A small network was shown many inputs. Here are its activations along a few directions, one row for each input.
Each table varies a few parts of the input and shows all the possible inputs, shuffled.
A made-up example of a description, with smaller parts first: one of 2 separate values, together with either a single point or one of 9 places along a line or (one of 6 places along a line, together with one of 8 places around a ring).
Shared parts are said once, and a part with two or three values counts as separate values.
In the rows, 100 means zero.

Other details of the inputs shift rows strongly along three fixed directions, in all tables alike. That doesn't count.

Rows:
x1: [46,75,117,118,87,137,93,169,106,126,54]
x2: [67,79,120,110,112,139,101,143,97,134,95]
x3: [144,101,71,102,129,85,106,81,83,62,101]
x4: [159,97,80,99,125,88,101,90,112,65,100]
x5: [70,84,71,112,170,81,133,166,114,104,65]
x6: [54,89,107,113,124,135,98,165,103,142,93]
x7: [152,94,78,101,128,85,108,78,89,69,95]
x8: [56,143,122,78,51,73,107,59,121,143,127]
x9: [39,162,120,76,26,70,96,73,126,121,100]
x10: [149,87,74,94,123,84,115,79,79,64,98]
x11: [76,135,82,71,93,18,143,62,144,119,93]
x12: [51,147,119,76,54,74,104,62,125,134,131]
x13: [144,89,77,97,125,82,114,80,79,58,103]
x14: [121,96,115,99,81,132,83,79,59,92,131]
x15: [127,95,125,109,74,147,75,77,83,101,129]
x16: [115,101,116,101,80,135,81,81,58,89,137]
x17: [60,140,72,61,89,10,143,59,129,115,101]
x18: [60,137,124,69,39,87,99,64,132,155,128]
x19: [56,77,119,110,119,138,103,158,102,144,91]
x20: [85,85,79,113,162,80,131,153,112,96,70]
x21: [134,104,126,99,76,149,67,86,88,105,130]
x22: [43,136,121,66,42,66,113,55,109,145,129]
x23: [116,104,119,107,81,141,75,78,65,92,134]
x24: [129,97,125,103,76,148,68,81,88,102,131]
x25: [151,104,84,102,132,86,102,87,103,61,102]
x26: [145,114,83,107,106,87,95,95,99,40,68]
x27: [124,97,126,103,75,150,74,75,75,104,127]
x28: [131,97,123,104,71,149,68,84,92,104,131]
x29: [153,115,74,100,133,88,94,93,103,64,104]
x30: [123,103,120,106,84,137,74,78,68,97,128]
x31: [156,111,80,105,130,85,100,93,102,65,102]
x32: [67,147,81,78,98,17,139,68,140,110,102]
x33: [68,72,65,104,163,77,141,160,91,103,68]
x34: [130,84,116,113,74,132,70,80,91,94,126]
x35: [120,104,126,104,58,142,52,86,84,81,93]
x36: [51,61,114,103,104,139,109,143,79,137,96]
x37: [150,83,75,104,121,83,108,78,92,64,96]
x38: [50,89,112,117,124,132,100,167,103,137,95]
x39: [67,75,121,111,106,142,98,139,100,131,99]
x40: [57,68,115,115,108,137,98,164,110,148,91]
x41: [119,123,113,108,64,139,61,94,79,74,98]
x42: [145,107,72,104,132,88,103,83,90,62,101]
x43: [143,106,77,107,132,82,105,83,85,59,105]
x44: [47,95,115,118,103,128,99,171,97,116,56]
x45: [84,65,73,112,157,80,134,148,114,104,61]
x46: [125,111,114,110,87,139,73,82,76,95,130]
x47: [67,149,80,68,66,17,131,71,150,100,60]
x48: [50,81,115,114,123,132,108,154,90,136,90]
x49: [145,104,71,103,132,85,102,82,85,64,101]
x50: [57,139,128,72,44,92,97,67,130,148,131]
x51: [50,92,127,110,95,137,80,155,94,115,65]
x52: [59,160,79,64,76,10,116,72,144,97,68]
x53: [149,102,84,103,130,87,106,85,102,58,101]
x54: [122,91,124,99,73,144,79,74,63,102,129]
x55: [71,47,67,111,151,71,141,157,101,104,63]
x56: [65,130,81,74,61,6,114,70,156,99,62]
x57: [132,94,124,103,69,148,63,86,94,104,133]
x58: [78,96,83,112,146,75,112,163,107,80,36]
x59: [152,85,76,105,123,82,105,79,95,67,97]
x60: [147,96,81,103,130,84,107,79,89,62,98]
x61: [151,93,79,102,127,89,109,78,98,64,95]
x62: [143,109,78,107,133,85,105,84,89,57,104]
x63: [147,99,82,103,130,87,108,80,94,60,98]
x64: [150,95,77,115,93,81,89,94,107,45,65]
x65: [132,88,122,108,67,141,61,87,95,102,132]
x66: [122,93,123,101,73,149,76,73,67,104,128]
x67: [121,78,119,110,64,140,70,73,73,102,129]
x68: [147,114,80,106,135,84,98,90,98,58,108]
x69: [127,108,130,100,78,151,65,87,88,100,135]
x70: [151,82,76,111,119,81,103,80,100,64,97]
x71: [38,161,123,72,34,65,86,71,124,119,99]
x72: [65,71,121,113,103,140,91,146,103,140,100]
x73: [60,71,124,110,98,148,94,133,86,140,101]
x74: [151,78,75,110,118,77,102,80,95,65,98]
x75: [117,94,128,103,72,150,75,73,68,99,132]
x76: [119,87,125,100,69,148,78,73,66,101,130]
x77: [77,144,82,71,98,19,131,68,144,112,100]
x78: [133,87,117,112,67,137,64,86,95,103,130]
x79: [43,114,119,71,26,69,107,51,117,150,129]
x80: [122,110,125,102,63,138,55,88,80,82,92]
x81: [79,123,79,77,89,18,138,64,148,116,95]
x82: [64,129,80,63,90,14,147,59,131,110,97]
x83: [45,74,118,114,94,131,83,166,105,125,54]
x84: [73,56,71,109,158,76,143,156,104,106,61]
x85: [55,150,124,73,49,85,92,69,127,140,137]
x86: [83,90,70,110,166,81,124,156,113,101,71]
x87: [60,89,117,110,123,133,99,162,102,136,94]
x88: [88,68,76,113,155,80,132,151,121,101,65]
x89: [154,83,78,116,118,79,103,83,104,65,99]
x90: [70,73,75,112,166,76,141,158,100,105,62]
x91: [150,102,84,108,130,86,109,83,97,61,101]
x92: [65,65,118,118,102,133,90,147,105,139,98]
x93: [57,85,122,114,78,146,86,151,99,119,65]
x94: [43,117,118,63,27,76,109,51,113,152,130]
x95: [148,87,76,101,124,86,111,76,91,63,96]
x96: [46,80,113,112,118,128,111,152,76,129,99]
Description of these inputs: one of 8 places along a line, together with either one of 2 separate values or one of 10 places along a line.
- Changing only the place on the line of 8 turns x44 into x9. The same change can be made to x14. Which row results? => x16
- Changing only the place on the line of 8 turns x30 into x7. The same change can be made to x90. Which row results? => x66
- Which other rows does x84 become when the place on the line of 8 takes its other values? List them by row number. => x17, x22, x54, x76, x79, x82, x96
- Which other rows does x35 become when the choice among 2 separate values takes its other values? List them by row number. => x93
- List by row number the other rows that have the place on the line of 8 in common with x63. => x13, x25, x26, x50, x51, x53, x60, x69, x75, x82, x91
- List by row number the other rows that have the place on the line of 8 in common with x79. => x34, x55, x56, x64, x65, x67, x70, x74, x78, x89, x92
- Which other rows does x4 become when the place on the line of 10 takes its other values? List them by row number. => x15, x24, x28, x36, x39, x61, x73, x76, x95
- Which other rows does x81 become when the place on the line of 10 takes its other values? List them by row number. => x37, x40, x45, x57, x59, x72, x84, x88, x94

Rows:
x97: [89,94,82,100,141,81,128,124,108,108,95]
x98: [74,114,110,89,72,94,99,90,104,112,95]
x99: [90,79,88,109,129,89,119,132,112,102,76]
x100: [81,96,110,114,96,122,82,126,95,113,106]
x101: [128,105,107,100,99,122,86,80,83,94,132]
x102: [100,135,78,83,108,42,121,79,130,87,91]
x103: [90,86,117,111,93,137,88,114,78,107,104]
x104: [64,94,119,101,79,121,91,123,108,129,89]
x105: [147,104,111,97,70,116,76,50,90,85,131]
x106: [120,71,84,110,135,98,113,118,98,89,89]
x107: [131,90,79,102,125,83,113,90,89,73,98]
x108: [113,80,85,110,136,97,113,117,88,83,86]
x109: [117,84,87,114,147,108,109,129,90,88,96]
x110: [57,103,105,80,79,75,119,86,124,143,110]
x111: [70,118,69,71,108,17,151,73,131,113,93]
x112: [75,109,116,102,94,123,87,123,101,115,95]
x113: [144,114,116,96,55,121,65,58,92,79,116]
x114: [116,81,87,112,127,100,104,127,105,82,71]
x115: [77,116,112,89,68,97,94,92,102,109,93]
x116: [66,125,105,77,65,66,113,64,115,124,110]
x117: [112,73,89,114,134,104,109,127,99,93,83]
x118: [77,101,117,105,103,128,93,120,94,124,110]
x119: [119,80,87,113,128,101,105,124,102,81,76]
x120: [154,120,110,99,84,120,73,53,82,74,139]
x121: [87,82,115,116,82,134,76,117,79,106,104]
x122: [100,98,117,113,102,142,82,121,84,104,109]
x123: [135,100,82,104,117,86,104,92,92,61,86]
x124: [114,96,89,115,139,111,100,135,97,80,79]
x125: [73,126,105,79,62,69,108,66,113,114,106]
x126: [71,81,115,111,77,122,84,122,102,124,101]
x127: [77,115,111,89,70,97,95,90,102,108,95]
x128: [64,89,117,102,84,117,99,121,108,131,95]
x129: [101,137,79,82,104,44,115,85,130,85,83]
x130: [64,81,117,98,88,123,104,114,101,144,113]
x131: [153,123,110,101,81,119,72,56,84,72,134]
x132: [149,100,75,94,117,74,111,63,90,64,109]
- What is each input in this table made of? => one of 3 separate values, together with either a single point or one of 11 places along a line
- Changing only the choice among 3 separate values turns x115 into x113. The same change can be made to x123. Which row results? => x119
- List by row number the other rows that have the choice among 3 separate values in common with x129. => x97, x100, x101, x102, x109, x112, x118, x120, x122, x124, x131
